Each row below holds a small network's activations on one input, seen along a few directions.
Each table varies a few parts of the input and shows all the possible inputs, shuffled.
A made-up example of a description, with smaller parts first: one of 6 places along a line, together with either a single point or one of 11 places around a ring or (one of 3 separate values, together with one of 5 places around a ring).
Shared parts are said once, and a part with two or three values counts as separate values.
In the rows, 128 means zero.

Other details of the inputs vary at random and push rows far along two fixed directions, the same in every table; ignore that.

Rows:
R1: [109 172  96 144 126 124 149 133  86 140 142 120]
R2: [130 108 141 129 130 115 125 135 148 118 121 125]
R3: [148 141 237  80  65 208 100  93  85 104 220 122]
R4: [108 167  95 142 123 127 153 133  82 139 140 121]
R5: [132 111 130 135 141 131 122 122 142 127 117 139]
R6: [129  93 129 134 133 122 134 124 137 125 125 131]
R7: [134 120 132 122 135 124 118 133 150 125 112 128]
R8: [127 103 136 136 137 122 126 125 145 121 126 132]
R9: [129  98 131 135 135 120 130 124 140 126 127 129]
R10: [131 114 129 135 141 127 116 122 144 126 119 141]
R11: [101 171 104 148 124 112 145 138  96 127 151 117]
R12: [134 122 133 121 134 122 112 131 152 122 115 130]
R13: [136 108 129 117 131 126 124 133 143 131 112 129]
R14: [141 115 121 121 133 139 124 122 142 138 105 139]
R15: [138 113 131 119 133 125 120 132 147 130 114 127]
R16: [133 102 137 127 128 113 128 135 143 123 122 123]
R17: [139 126 126 123 137 132 112 121 151 130 108 141]
R18: [111 194  92 136 125 127 144 137  95 140 129 121]
R19: [107 163 107 135 112 110 157 148  87 130 147 108]
R20: [143 119 123 122 136 136 120 121 145 137 106 137]
Each input here is: one of 4 places along a line, together with one of 5 places around a ring.
Q: Changing only the place on the line of 4 turns R2 into R16. The same change can be made to R7. Which row results?
A: R15
Q: Which other rows does R13 become when the place on the ring of 5 takes its other values? List them by row number.
A: R4, R6, R14, R19
Q: Which other rows does R9 become when the place on the line of 4 takes its other values? List them by row number.
A: R6, R8, R11

Rows:
R21: [135 115 142 125 132 135 112 119 144 123 127 134]
R22: [115 151  94 140 133 106 144 144 123 134 114 120]
R23: [129 132 135 127 126 127 126 130 135 124 124 130]
R24: [143 114 155 112 119 142 116 121 141 122 131 129]
R25: [106 169 165 121  76 147 143 123  51 112 221 105]
R26: [140 105 141 117 127 137 122 123 136 129 122 132]
R27: [125 129 117 137 133 126 134 125 128 131 123 133]
R28: [141 111 145 114 125 132 119 128 142 126 122 127]
R29: [123 133 117 135 133 123 133 128 129 128 122 131]
R30: [124 141 120 128 130 119 127 138 127 130 126 123]
R31: [124 136 111 130 130 115 137 140 124 134 117 122]
R32: [119 139 108 132 135 115 130 137 127 133 123 124]
R33: [141 114 147 119 123 133 120 127 144 123 121 130]
R34: [135 113 143 123 128 136 118 121 145 123 124 135]
R35: [120 143 110 131 134 111 128 140 129 132 123 122]
R36: [124 137 114 134 129 118 137 138 128 130 116 125]
R37: [136 108 140 120 132 138 118 122 138 127 125 134]
R38: [124 131 111 136 131 123 138 129 124 134 121 128]
R39: [136 118 145 123 131 132 111 121 147 122 128 133]
R40: [129 128 135 128 126 132 126 127 133 124 124 132]
R41: [117 143  97 145 133 112 148 138 117 137 115 125]
R42: [137 110 140 129 130 139 125 118 137 126 124 139]
R43: [114 149  96 139 137 107 137 145 122 135 117 122]
R44: [130 121 125 128 132 133 125 123 127 133 131 131]
R45: [115 147  94 141 134 109 145 140 119 135 116 123]
R46: [130 126 125 121 126 126 128 131 128 131 126 125]
R47: [124 140 123 130 128 120 129 132 133 126 124 127]
R48: [129 133 135 129 130 128 119 128 135 124 127 129]
R49: [121 137 102 132 133 114 139 137 120 136 120 122]
R50: [135 113 141 127 134 137 116 118 140 123 125 137]
R51: [142 116 149 110 121 137 117 124 137 126 132 126]
R52: [137 109 140 128 134 139 116 113 140 127 130 138]
R53: [135 116 143 126 132 135 114 121 143 123 125 135]
R54: [137 110 141 130 134 139 118 115 139 126 127 138]
R55: [132 118 124 125 128 131 130 124 125 135 127 129]
R56: [133 117 128 126 127 133 131 125 125 134 125 130]
R57: [106 166 173 123  84 153 152 127  56 114 212  97]
R58: [136 109 137 120 133 136 116 121 139 128 128 134]
R59: [129 127 129 131 133 132 121 121 131 126 130 133]
R60: [114 144  93 144 140 110 142 140 117 138 119 125]
R61: [139 110 153 120 125 147 119 115 137 121 130 138]
R62: [116 147  96 142 133 109 147 142 118 134 113 124]
Q: What do these inputs look like to the network?
A: one of 2 separate values, together with either a single point or (one of 4 places along a line, together with one of 5 places around a ring)
Q: Changing only the choice among 2 separate values turns R57 into R25. The same change can be made to R41. Which row results?
A: R38
Q: Changing only the choice among 2 separate values turns R28 into R51. The same change can be made to R37. Which row results?
A: R58
Q: Which other rows does R40 become when the place on the ring of 5 takes its other values? List them by row number.
A: R31, R36, R43, R53
Q: Which other rows does R58 become when the place on the line of 4 takes its other values? List them by row number.
A: R32, R35, R44
Q: Start at R47 and move only the place on the line of 4, one step at a time. The first step leads to R34. Which rows follow, in order?
A: R29, R27
